Each row below holds a small network's activations on one input, seen along a few directions.
Each table varies a few parts of the input and shows all the possible inputs, shuffled.
Descriptions start from the smaller parts, as in this example, which fits no table here: line(6) and (point or ring(9) or (values(3) and ring(5))).
Shared parts are said once, and a part with two or three values counts as separate values.
(in the rows, 128 means zero)

Other details of the inputs shift rows strongly along two fixed directions, in all tables alike. That doesn't count.

A family of inputs:
row 1: [153 175 151 126  77 134 118 125  64 182 172 108 103]
row 2: [ 94 155  72 143 160 144 159 171 144  42 117  79 103]
row 3: [147  49 155  58 141 147  79  50 150 208 106 208 191]
row 4: [184  53 125  46 120 155 113  57 135 189  91 226 198]
row 5: [130 179 160 159  49 123  85 136 134 206 146 115 107]
row 6: [102 130 125 158 169 108 168 174 125  52 129  68 113]
row 7: [101 142 107 166 177 110 180 184 137  57 126  75 117]
row 8: [176  41 158  41 137 144 115  63 110 204 105 193 206]
row 9: [145 182 134 118  78 145 119 126  63 192 174 103 104]
row 10: [133 181 151 163  79 114  94 110 114 188 175 145  93]
row 11: [157 182 130 137  57 134 115 113  83 159 166 146  91]
row 12: [100 144  99 149 152 133 154 162 140  34 116  81 102]
row 13: [161 169 150 146  52 118 108 108  81 148 161 142  90]
row 14: [ 79 144 120 189 172  99 139 167 172  63 125 100 100]
row 15: [106 150  93 171 155 118 168 173 151  33 112  98 105]
row 16: [ 98 150  87 138 155 146 152 169 139  42 114  73 101]
row 17: [131  34 120  78 183 145 162 147 186 122  42 120 220]
row 18: [126 186 137 146  83 134  86 110 106 193 178 132  91]
row 19: [107 145  99 173 153 113 164 173 149  31 111 100 102]
row 20: [160 171 146 138  52 127 106 108  80 148 163 136  90]
row 21: [186  44 154  57 137 131 125  70 120 209 101 215 212]
row 22: [ 89 157  70 130 160 156 155 172 141  48 116  68 103]
row 23: [105 137 121 175 174  95 177 186 135  51 122  83 115]
row 24: [104 138 104 165 149 113 161 168 146  31 113  94  97]
row 25: [ 79 149 114 188 173 104 142 167 173  66 127  99 103]
row 26: [160 160 171 149  74 100 122 120  67 169 173 125 104]
row 27: [153  41 161  69 138 127  86  54 156 207 102 223 188]
row 28: [130 169 165 156  75 113  83 106 105 176 176 135  88]
row 29: [ 99  37 105  86 219 143 127 106 198 112  76 170 190]
row 30: [125  28 106  68 219 142 165 123 161 103  72 155 206]
row 31: [131 168 168 163  76 104  86 105 106 176 174 141  89]
row 32: [129  20 126  79 213 119 164 123 164  94  68 153 200]
row 33: [ 97  45 108  76 216 155 117 110 192 113  75 147 183]
row 34: [121 188 134 135  84 145  82 113 104 198 176 120  90]
row 35: [161 181 143 142  24 138 110 136 109 175 134 116 110]
row 36: [151 180 138 130  79 133 122 125  67 187 176 116 105]
Each input here is: values(3) and (point or ring(11)).
Question: The inputs of row 16 and row 33 match in every part but the values(3) part. If row 4 is changed in the same way as row 16 into row 33, which row does it become?
Answer: row 10
Question: Change only the ring(11) part in row 6. List by row number the other rows that result.
Answer: row 1, row 7, row 8, row 9, row 21, row 23, row 26, row 30, row 32, row 36
Question: Change only the values(3) part in row 30. List by row number the other rows that result.
Answer: row 11, row 29

A family of inputs:
row 37: [155 174 151 107 102 157 100  91  69 173 172 118 120]
row 38: [165 156 141 126  37 136  83  73 111 152 146 165  90]
row 39: [ 98 183  67 154 139 157 145 150 130  40 148  95  81]
row 40: [162  27 169  54 153 108 112  50 107 205 130 220 188]
row 41: [120  39 115  95 212 113 143 109 155  80  84 188 167]
row 42: [139  40 145  97 226 117 151 101 151  80  93 151 195]
row 43: [208 140 145 107   5 135 139 132  47 175 128 111 132]
row 44: [120 166 130 122  96 137 103 117 101 227 171 118 112]
row 45: [179  32 109  63 173 116 218 147 114  78  54 149 220]
row 46: [139 142 173 160  95  84 115 123 104 217 180 152 114]
row 47: [132  47 105 104 197 129 155  89 165  62  77 200 174]
row 48: [129 154 132  99  99 143 101  96  65 194 184 127 101]
row 49: [144 163 114 103  87 155  88 100  74 178 169 154  92]
row 50: [ 71 138 132 158 139 107 132 165 135  63 145  59  75]
row 51: [136 159 157 138  51 119  73 117 132 205 133 152 101]
row 52: [ 91 177 106 188 110 119 130 169 190  64 108  88  92]
row 53: [147 189 107 127  67 157 100 106 124 191 159 155 122]
row 54: [ 88 152 113 162 130 115 121 163 144  46 124  83  63]
row 55: [160  85 142  58 151 172 101  70 139 225 101 168 212]
row 56: [ 59 147 134 181 134 106 133 187 167  99 129  60  90]
row 57: [107  53 146 106 185 147 121 127 202 113  57 123 204]
row 58: [ 78 184  77 163 156 136 134 185 151  98 134  75  90]
row 59: [203 172 123  76  47 167 171 142  36 180 144 119 124]
row 60: [126  56 107 125 195 124 154 119 205  95  72 192 192]
row 61: [ 93 162 121 203 159  83 148 189 156  84 136 109  90]
row 62: [ 98 155 148 169 140 124 124 161 134  45 135  52  99]
row 63: [111 161 147 211 169  90 159 176 149  84 143  74 115]
Question: The inputs of row 60 and row 52 match in every part but one. If row 61 is changed in the same way as row 60 into row 52, which row does it become?
Answer: row 51
Question: Describe the family of inputs behind these rows.
Answer: values(3) and (point or (values(2) and line(4)))
Question: Start at row 38 and move only the line(4) part, one step at a time. The first step leads to row 54. Which rows follow, in order?
Answer: row 50, row 62
Question: List by row number the other rows that have the values(3) part in common with row 37.
Answer: row 39, row 44, row 48, row 49, row 53, row 55, row 58, row 59
